These are the activations of a small neural network, seen along a few directions. Each row is one input.
Each table varies a few parts of the input and shows all the possible inputs, shuffled.
A made-up example of a description, with smaller parts first: ring(5) and (point or ring(9) or (values(3) and line(6))).
Shared parts are said once, and a part with two or three values counts as separate values.
(in the rows, 128 means zero)

Other details of the inputs shift rows strongly along two fixed directions, in all tables alike. That doesn't count.

Rows:
row 1: [120 137  96 138 128 119  81 132 138 161 117 133 108 153]
row 2: [137 142 171 155 147 137 108 156 161 160 165 144 198 157]
row 3: [134 103 103 117 118 140 112 134 115 122 110 112 100 114]
row 4: [127 149 141 137 148 143 108 137 138 164 133 115 167 159]
row 5: [120 108  99 121 126 129 119 141 111 128 120 116 101 108]
row 6: [130 138 163 125 118 118 170  88 123 100 152 152 160 116]
row 7: [142 109 123  93 123 122 198 105 120  65 118 121  97  79]
row 8: [145 135 158 164 154 131 122 195 150 139 142 103 184 139]
row 9: [141 109 138 121 121 147 150 124 109  87 128 122 133  98]
row 10: [135 122 152 128 139 144 159 143 120 105 145 136 162  98]
row 11: [127 127 126  90 103 111 186  51 113  85 127 159 103  97]
row 12: [134 107 139  94 103 126 187  71 109  76 134 161  83  95]
row 13: [130 125 154 149 141 136  99 160 148 151 153 136 153 154]
row 14: [137 139 163 168 137 134 100 166 138 157 146 146 164 160]
row 15: [131 111  85 123 117 136  95 139 111 128  96 109  88 119]
row 16: [137 115 170 114 129 141 167 111 136  94 160 155 143 115]
row 17: [115 128  81 126 117 112  92 111 125 141 109 129  78 140]
row 18: [124 119  99 134 137 132  94 165 124 156 114 118 117 127]
row 19: [109 142  77 123 133 132  63 137 137 169  94  98  92 152]
row 20: [117 132  71 127  98 102  98 105 105 143  94 137  62 137]
row 21: [123 121 108 142 137 132 101 165 118 143 120 116 126 124]
row 22: [114 116  76 140 130 124  75 166 114 159 105 104  92 131]
row 23: [134 115 117 148 128 143  85 167 121 142 119 104 135 135]
row 24: [141 120 147 159 140 151  84 186 136 156 138 108 175 143]
row 25: [122 134  99 143 111 108  88 131 121 166 115 135 105 153]
row 26: [142 149 169 159 132 130 119 151 142 160 151 157 193 154]
row 27: [133 130 129 107 100 118 178  73 105  88 127 163 107 102]
row 28: [115 106  66 114 121 122 101 138 110 141  98 112  67 114]
row 29: [120 139 102 134 119 106  92 119 134 167 116 136 116 154]
row 30: [115 140 104 119 129 131 117 103 113 135 111 107 107 140]
row 31: [141 114 123  98 124 122 197 107 117  62 118 120  99  79]
row 32: [144 111 139 103 128 126 195 117 127  73 130 119 119  86]
row 33: [129 150 156 162 136 118  95 149 148 174 150 138 187 165]
row 34: [106 141  77 126 132 129  61 137 134 165  95  93  90 153]
row 35: [114 121  88 115 112 112 114  95 120 122 117 129  74 127]
row 36: [114 120  85 110 122 103 143 121 126 128  92 110  75 116]
row 37: [117 145  98 144 118 104  85 122 127 163 111 133 113 155]
row 38: [126 149 149 139 153 150  91 160 160 168 137 112 180 157]
row 39: [148 129 217 143 131 145 185 123 130  89 180 164 194 117]
row 40: [134 129 140 120 108 120 157  98 119 115 137 157 130 119]
row 41: [132 149 161 159 154 124 137 178 152 150 133 121 190 141]
row 42: [137 119 149 109 112 130 179  87 112  82 137 164 106 102]
row 43: [135 139 208 120 148 159 174 121 150  99 177 126 215 115]
row 44: [120 148 113 130 139 136 104 124 125 155 116 110 131 153]
row 45: [117 121 131  76 115 139 188  59 113  60 129 118  99  83]
row 46: [132 142 141 152 143 131  88 154 156 172 144 139 167 162]
row 47: [109 133  80 144 132 101  94 160 132 165  89  96  91 146]
row 48: [128 146 164 137 153 152 105 156 161 158 149 113 192 151]
row 49: [125 110  67 115 122 106 117 139 121 124  91  92  55 116]
row 50: [136 113 102 133 126 142  85 158 123 147 107 110 116 131]
row 51: [155 133 198 147 153 141 184 166 145  90 162 123 211 109]
row 52: [114 128  81 120 128 103 123 137 130 147  87 109  81 128]
row 53: [121 117  78 118 108 114  94 114 116 148  96 140  47 139]
row 54: [150 129 216 136 147 155 171 138 152 103 184 165 210 124]
row 55: [125 147 141 166 152 118 113 186 149 164 122 111 171 152]
row 56: [122 137 101 146 109 109  92 130 117 158 115 135 106 150]
row 57: [131 106 140  98 102 124 186  72 105  74 137 156  82  94]
row 58: [127 108 138 102 114 130 170  87 115  73 142 147  95 101]
row 59: [131 132 152 154 141 137  99 161 144 145 148 139 155 154]
row 60: [115 117  88 110 112 112 115  94 124 126 119 130  72 127]
row 61: [129 133 156 104 134 144 174  88 123 105 145 125 153 119]
row 62: [127 134 129 102 107 113 176  62 113  90 128 158 114 104]
row 63: [138 125 165 126 134 141 151 124 136 104 154 155 149 123]
row 64: [122 136 144 112 131 139 160  90 113 104 138 116 139 122]
row 65: [124 125 140 120 132 114 177 126 131 108 126 118 133 107]
row 66: [128 147 166 143 151 145 119 140 139 154 152 111 190 156]
Each input here is: ring(6) and (values(2) or line(4) or ring(5)).
Question: Changing only the ring(6) part turns row 39 into row 12. The same change can be made to row 58. Which row results?
Answer: row 16
Question: Changing only the ring(6) part turns row 43 into row 48. The same change can be made to row 49. Which row results?
Answer: row 32
Question: Change only the ring(6) part in row 25. List by row number the other rows that result.
Answer: row 20, row 26, row 27, row 40, row 56
Question: Change only the values(2) part in row 64. List by row number the other rows that result.
Answer: row 45
Question: Change only the line(4) part in row 9. List by row number the other rows that result.
Answer: row 21, row 51, row 55

Rows:
row 67: [127 108 106 105 114 122 151 117 110  89 129 128 113  76]
row 68: [133 125  89 170 141 137  37 219 132 187  92  99 101 167]
row 69: [121 114 102 106 140 132 118 144 149 134 104  98 100 123]
row 70: [128 140 127 135 131 139 128 141 107 147 113 108 150 134]
row 71: [124 117 148  73 124 140 235  68 106  64 137 139 147  59]
row 72: [141 120 137 129 118 130 120 128 136 137 140 162 160 122]
row 73: [143  98 172 108 125 146 219 103  98  25 150 139 119  66]
row 74: [124 105  70 100 109 121 125 120 112 110  93 125  80  87]
row 75: [120  99  73  98 112 120 112 111 120 132 107 155  43 121]
row 76: [128 144 137 142 150 137 118 140 129 134 128  84 159 148]
row 77: [123 110  75 123 103 106  85 112 117 146 119 143  85 123]
row 78: [109 114  61  90 109 113  90  96 136 148  91 128  30 141]
row 79: [165 118 198 106 108 149 217  79 114  61 167 184 184  77]
row 80: [142 135 114 167 130 138  67 194 123 166 108 111 153 150]
row 81: [134 124 110 161 123 125  80 171 110 142 114 107 131 135]
row 82: [132 142 126 145 138 136  60 164 159 193 118 128 126 184]
row 83: [144 151 213 136 126 153 186  99 120 105 169 165 217 125]
row 84: [124 113 108 121 128 128 122 129 120 109 106  85  80 128]
row 85: [133 112 130  75  94 132 187  46 107  62 118 145  56 105]
row 86: [163 135 194 161 121 147 133 145 129 128 161 162 213 139]
row 87: [148 132 139 146 132 144 110 177 130 142 123 126 172 119]
row 88: [128 123 170 105 122 137 219  78  87  61 145 126 155  80]
row 89: [103 136 104  84 118 116 146  53 126  99 129 137  83 112]
row 90: [138 111 106 122 108 132 114 121 108 127 115 149  68 138]
row 91: [118 125  73 104 110  71 168 100 130 117  84 144  53 106]
row 92: [119 118  83 154 120 119  68 169 119 151 112 104 112 130]
row 93: [ 97 146  87 129 123 115  76 100 133 151 119 116  90 161]
row 94: [137 145 181 116 126 147 181  87 123 111 152 167 182 110]
row 95: [113 111  83 160 138 126  56 195 132 162 113  99  89 145]
row 96: [130 161 148 131 128 140 118 105 135 133 131 134 148 158]
row 97: [159 158 217 172 142 112 198 161 151 116 157 158 224 140]
row 98: [120 132  95 106 124 133 139 117 106 140  95 112 107 109]
row 99: [124 135 126 103 149 140 152 117 145 122 123 103 153 116]
row 100: [132 126 104 133 135 137  90 163 135 149  95  84  98 152]
row 101: [103 122  97 120 121 120 133 112 102 128 117 103 108 111]
row 102: [134 116 169 152 161 146 127 194 150 127 165 128 184 118]
row 103: [132 128 171 124 116  87 241  90 126  57 154 157 140  88]
row 104: [146 170 219 138 154 160 158 121 162 125 173 156 238 144]
row 105: [151 125 171 157 115 134 129 126 114 119 159 153 175 131]
row 106: [102 142  73 132 125 115  54 131 134 202  98 134 105 162]
row 107: [115 153 124 175 130 123  52 151 123 198 126 125 150 185]
row 108: [126 139  63 127 112  76 128 129 129 152  69 132  48 134]
row 109: [130 146 158 158 144  87 156 162 157 144 149 145 173 136]
row 110: [114 141 160 144 125 130 132 106 124 135 159 146 171 134]
row 111: [126 143 174 172 146 137  73 174 167 177 169 126 183 186]
row 112: [120 125 138  93 131 134 198  76 118  64 143 100 133  91]
row 113: [130 143 155 170 140 134  63 165 149 176 144 120 149 193]
row 114: [102 134  62  94 101 108 112  46  98 106  90 118  23 135]
row 115: [115 139 137 142 150 131 115 162 132 167 143 110 185 133]
row 116: [118 121 129 110 125 121 119 110 146 131 144 134 105 137]
row 117: [150 140 179 159 169 158 105 203 171 165 140 102 206 155]
row 118: [ 96 125  71  98 105 105 113  71 108 139 110 137  63 116]
row 119: [137 102 150 107 140 146 177 140 133  80 138 142 136  81]
row 120: [134 101  95 102 123 139 146 131 112  95  97 127  63  89]
row 121: [137 153 142 136 161 150 117 159 150 158 124  95 185 148]
row 122: [144 101 134  92 110 139 181  85 109  81 131 172  82  94]
row 123: [124 120 117 159 142 125  56 181 148 188 146 144 128 167]
row 124: [ 96 116  28  75 120 106 118  79 113 118  80  78  25 107]
row 125: [ 96 134  42  78 111 109  97  62 126 136  80 128  31 134]
row 126: [129 122 120 111 100  77 221  69 101  58 110 145  66  93]
row 127: [126 122 147 144 148 137 116 163 151 130 143  90 150 137]
row 128: [142 120 213 118 156 151 200 138 157  79 183 119 209  95]
row 129: [146 123 176 163 134 141 117 156 125 133 165 154 158 152]
row 130: [147 148 183 124 149 157 179 125 133 100 145 105 201 125]
row 131: [126 125 129 182 142 130  44 196 146 194 153 136 144 184]
row 132: [129 128 114 177 120 119  47 168 134 185 140 133 151 167]
Question: What do these inputs look like to the network?
Answer: ring(6) and (point or (values(2) and ring(5)))
Question: Changing only the ring(6) part turns row 90 into row 131. The same change can be made to row 70. Which row results?
Answer: row 101
Question: Changing only the ring(6) part turns row 82 into row 116. The same change can be made to row 98. Which row results?
Answer: row 115
Question: Which other rows agree with row 73 in the ring(6) part? List them by row number.
Answer: row 76, row 81, row 84, row 88, row 105, row 107, row 113, row 114, row 126, row 129
Question: Change only the values(2) part in row 111. List by row number the other rows that result.
Answer: row 127
Question: Which other rows agree with row 72 in the ring(6) part? List them by row number.
Answer: row 69, row 71, row 74, row 75, row 78, row 91, row 99, row 106, row 119, row 125
Question: Change only the ring(5) part in row 124. List by row number the other rows that result.
Answer: row 67, row 102, row 115, row 128
